A small network was trained on made-up records. Each row is its average activation on records with the value named, seen along a few directions.
Related values have similar rows: they may be neighbours, one step apart, or belong to one group.
(in the rows, 500 means zero)
Random noise pushes rows far along 4 fixed directions. That doesn't count. These rows show it; they differ only by the noise:
[310 447 472 534 652 399 552 640 422 326 369 485 672 342 465  80 578]
[505 427 526 613 578 465 429 606 647 455 444 512 468 386 632 390 485]
[483 477 502 468 515 523 568 443 442 588 503 444 488 484 457 454 545]
[534 474 471 561 497 557 469 470 586 563 473 503 356 496 512 540 473]
[450 470 579 424 453 397 516 460 516 480 544 480 457 469 461 545 542]
[479 522 364 498 516 668 608 372 365 659 441 448 416 562 338 431 524]


Sisa, 25 values:
k11: [536 567 466 630 506 662 465 534 592 491 566 570 303 567 593 516 418]
k14: [511 522 400 564 465 545 386 511 541 409 465 642 275 662 484 609 398]
k19: [578 462 459 680 485 607 415 583 551 465 419 634 499 528 608 595 431]
k15: [451 575 270 536 589 738 716 355  62 675 325 402 752 621 213 191 549]
k7: [478 547 408 526 528 506 324 648 514 282 415 621 384 601 508 536 462]
k9: [493 608 409 470 493 627 453 476 384 554 449 533 436 608 450 513 475]
k21: [450 524 526 537 530 400 591 463 340 493 470 473 644 550 499 441 570]
k17: [594 464 499 651 444 508 425 530 485 544 515 439 542 504 606 596 480]
k4: [475 464 605 375 531 368 583 595 554 446 534 420 652 432 516 442 567]
k3: [410 433 487 367 573 462 672 413 420 561 559 424 562 399 411 389 597]
k13: [376 452 625 369 469 286 447 462 689 323 578 465 546 384 483 463 522]
k24: [367 551 357 502 499 593 450 559 503 436 442 534 427 517 393 326 435]
k22: [411 523 542 281 566 506 608 480 346 507 540 485 649 440 452 271 569]
k12: [647 358 615 711 561 414 454 613 757 543 426 523 606 359 721 498 477]
k20: [494 515 461 510 402 432 497 498 536 428 442 545 490 448 431 519 465]
k10: [555 480 463 593 544 549 616 424 434 639 454 390 609 442 506 490 513]
k1: [492 542 333 542 610 707 477 632 546 493 469 517 451 539 530 422 424]
k25: [721 409 593 612 631 538 485 608 701 663 558 410 540 379 811 494 535]
k23: [357 610 413 496 548 430 369 682 370 215 424 631 580 488 452 292 444]
k5: [334 610 356 384 433 495 498 461 487 235 455 600 285 557 254 471 487]
k6: [587 430 630 671 610 388 361 662 616 434 485 595 593 469 773 555 429]
k8: [570 525 483 579 362 531 365 456 693 484 465 571 311 535 396 720 416]
k16: [391 536 345 546 433 496 610 392 406 440 321 482 476 547 219 499 510]
k18: [428 545 638 486 385 225 216 646 675 126 587 721 446 544 595 599 422]
k2: [505 451 670 306 483 453 636 399 443 661 652 338 651 392 534 508 628]
The values of Sisa form 5 separate groups.
List the group mates of k25, in the order listed.
Answer: k4, k3, k13, k2
List the group mates of k18, in the order listed.
Answer: k14, k7, k9, k23
List the group mates of k12, in the order listed.
Answer: k20, k10, k8, k16
List the group mates of k5, in the order listed.
Answer: k11, k24, k22, k1

Dal, 14 values:
s9: [498 512 551 532 547 415 491 665 429 404 501 628 621 534 621 430 542]
s4: [383 545 352 612 464 386 423 490 381 315 342 541 599 510 317 376 472]
s6: [393 625 604 248 233 413 421 497 471 316 623 635 309 712 204 688 485]
s11: [482 653 257 458 516 745 485 480 244 552 436 558 443 705 307 435 497]
s3: [660 312 559 677 576 501 405 469 780 515 422 468 493 367 706 621 527]
s12: [566 558 593 540 493 549 561 510 347 652 481 531 632 581 572 499 538]
s10: [270 503 252 467 544 606 547 520 538 367 452 520 429 464 370 253 443]
s8: [260 473 569 327 279 175 533 472 439 339 509 485 491 423 193 520 551]
s14: [487 405 781 453 478 227 571 617 360 440 485 479 679 463 617 617 602]
s5: [595 536 664 252 405 602 551 255 548 705 791 407 375 696 466 875 538]
s2: [478 551 286 628 601 725 702 206 303 686 385 382 573 635 255 467 478]
s7: [173 680 268 370 370 377 569 440 344 181 396 505 252 498  61 384 501]
s1: [492 497 545 412 711 757 699 397 378 701 647 377 639 435 551 288 575]
s13: [728 391 474 508 552 451 453 580 688 642 490 453 536 263 777 403 466]
The values of Dal form a ring.
A walk along Dal starts at s12 and steps to its neighbour s9. Put s4, s14, s2, s7 in the order it reaches them.
Answer: s7, s2, s4, s14
Name the neighbours of s6, in listed order.
Answer: s11, s5
Name the neighbours of s8, in listed order.
Answer: s3, s13

Babo, 14 values:
g11: [357 508 663 494 373  73 315 657 563  73 533 660 555 386 474 571 510]
g9: [553 524 490 384 450 410 548 507 350 471 543 503 632 575 456 488 546]
g3: [343 494 435 635 488 391 410 513 471 346 344 551 500 477 444 508 452]
g1: [415 549 540 455 625 535 551 623 399 385 497 488 615 529 527 231 587]
g4: [468 407 563 485 549 426 535 500 550 479 471 433 629 351 546 377 557]
g5: [392 517 524 280 426 445 595 411 416 550 586 438 525 444 303 401 564]
g8: [602 399 541 625 547 590 310 637 789 455 607 543 437 402 881 505 419]
g14: [637 489 582 420 387 448 608 359 538 675 605 395 394 518 455 778 480]
g6: [438 522 648 451 531 511 527 607 485 526 608 549 538 569 578 567 466]
g13: [489 418 509 742 712 397 442 678 674 383 346 504 733 329 662 247 504]
g7: [548 480 500 414 557 603 564 457 422 683 604 419 461 484 552 488 580]
g10: [341 520 326 531 556 531 518 549 527 309 302 543 489 399 302 180 478]
g2: [438 541 503 562 440 426 332 626 558 280 426 601 395 536 579 515 437]
g12: [506 466 491 596 545 393 454 545 599 345 372 590 517 489 504 514 487]
The values of Babo form a ring.
A walk along Babo starts at g5 and steps to its neighbour g10. Put g9, g3, g4, g13 in the order it reaches them.
Answer: g4, g13, g3, g9
Name the neighbours of g6, in listed order.
Answer: g1, g2
What is the length, in steps, of the shortest route from g12 to g8?
Answer: 7
